These are the activations of a small neural network, seen along a few directions. Each row is one input.
In each table, some parts of the input vary, and every possible input appears once, in random order.
Descriptions start from the smaller parts, as in this example, which fits no table here: one of 8 places around a ring, together with either a single point or one of 11 places around a ring or (one of 3 separate values, together with one of 6 places along a line).
Shared parts are said once, and a part with two or three values counts as separate values.

Other details of the inputs vary at random and push rows far along two fixed directions, the same in every table; ignore that.

Table:
r1: [ 22   2  15  -4 -22   3   3   0  -5  -6  16   2   1]
r2: [ 21   0   8   2 -18   7  -1  -4  -3 -18  17   6  10]
r3: [-33   3 -36  -1  24  -3  -3  20   4  26 -13 -20 -36]
r4: [-25   6 -31  -3  21  -3   0  25  11  31 -13 -25 -37]
r5: [-56 -18  -6 -49   9  37  37  12  20   0 -54  54  -6]
r6: [-26  10 -17  13  50 -34 -19  11   7  24 -42 -13 -16]
r7: [  4 -12  39 -48 -42  49  44 -11   5 -34 -28  70  19]
r8: [-35   3  19 -39  27   7  21   8  21   0 -84  49 -11]
r9: [ 42   4   4  34 -19 -17 -23 -11 -19   0  55 -31  13]
r10: [ 11  -3   5   5 -11   9   6 -15  -7  -5  19   1  21]
r11: [ 24  -3  38 -19 -38  26  17 -14  -7 -30  10  37  29]
r12: [-40  -3 -38   3  33  -8   1  12   6  27  -8 -19 -24]
r13: [ 41   0   4  33 -19 -15 -28 -11 -15  -6  53 -33  14]
r14: [ -6 -16  35 -43 -34  51  40 -16   6 -30 -25  68  36]
r15: [ 48   9   0  32 -23 -20 -21  -3 -13  -6  47 -35  -3]
r16: [-31  10 -16  16  53 -35 -12   5   5  21 -41 -14 -10]
r17: [-35  -3 -36   4  28 -12  -7  21  14  21  -9 -18 -26]
r18: [ 48  11  -1  29 -21  -8 -20 -11 -20   0  50 -35  10]
r19: [ 10  -5   4   7 -10   0   2 -12  -1 -15  19   2  20]
r20: [ 24  -2  17   0 -24   4  -2  -1  -3 -12  17  -4   1]
r21: [-23  17 -16  10  46 -32 -20  10   5  22 -43 -17 -24]
r22: [-41  -6 -30   3  36 -11  -5  16  12  23  -6 -24 -23]
r23: [ 23  -8  37 -18 -38  27  11 -14  -6 -35   8  31  26]
r24: [ 32   5   0  33 -10 -21 -19 -14 -17   1  55 -33  16]
Description of these inputs: one of 4 places along a line, together with either a single point or one of 5 places around a ring.
Question: Changing only the place on the line of 4 turns r9 into r11. The same change can be made to r14. Which row results?
Answer: r18
Question: Start at r1 and move only the place on the ring of 5, one step at a time. The first step leads to r20. Which rows follow, in order?
Answer: r15, r7, r4
Question: Which other rows does r3 become when the place on the line of 4 takes its other values? List them by row number.
Answer: r5, r7, r12
Question: Which other rows agree with r16 in the place on the line of 4? List them by row number.
Answer: r10, r12, r19, r22, r24

Table:
r25: [-17  -1 -17   3  17  -5  -2   3   2  10 -10  -5  -6]
r26: [-17   0 -17   3  17  -5  -1   3   3  10 -10  -5  -6]
r27: [ 22   3  17  13  -5 -12  -9 -14  -8 -12  10   0  20]
r28: [-21  -4 -18  -3   9   5   4   9   4  14   5 -10 -11]
r29: [-15  -7  38 -51 -18  40  39  -5  11 -25 -55  71  14]
r30: [ -7   8  -7  -2  12  -7  -3   9   2  13 -18  -7 -19]
r31: [ 32   8  16   7 -15  -5  -6  -8 -10  -6   7  -3   6]
r32: [-21  -4 -17  -4   8   5   4   9   5  14   4  -9 -11]
r33: [-14  -2 -15  -3   5   0  -1  16   8   8  -1  -9 -21]
r34: [ 24   0   6  12 -12  -2  -4 -16 -10 -11  17   0  20]
r35: [-14  -2 -14  -4   5   1  -1  15   8   7  -1  -9 -20]
r36: [ 22   3  17  14  -5 -12 -10 -14  -8 -12  11  -1  20]
r37: [ 24  -1   9   5 -23   3  -4  -3  -5 -13  25  -3   5]
r38: [-21  -4 -17  -3   8   4   5   9   4  14   5 -10 -11]
r39: [ 23   2  18  13  -5 -11 -10 -14  -7 -12  10   0  21]
Question: Changing only one part turns r25 into r28. The same change can be made to r34. Which row results?
Answer: r32
Question: What do these inputs look like to the network?
Answer: one of 3 separate values, together with one of 5 places around a ring
Question: Which other rows does r33 become when the choice among 3 separate values takes its other values? List them by row number.
Answer: r35, r37
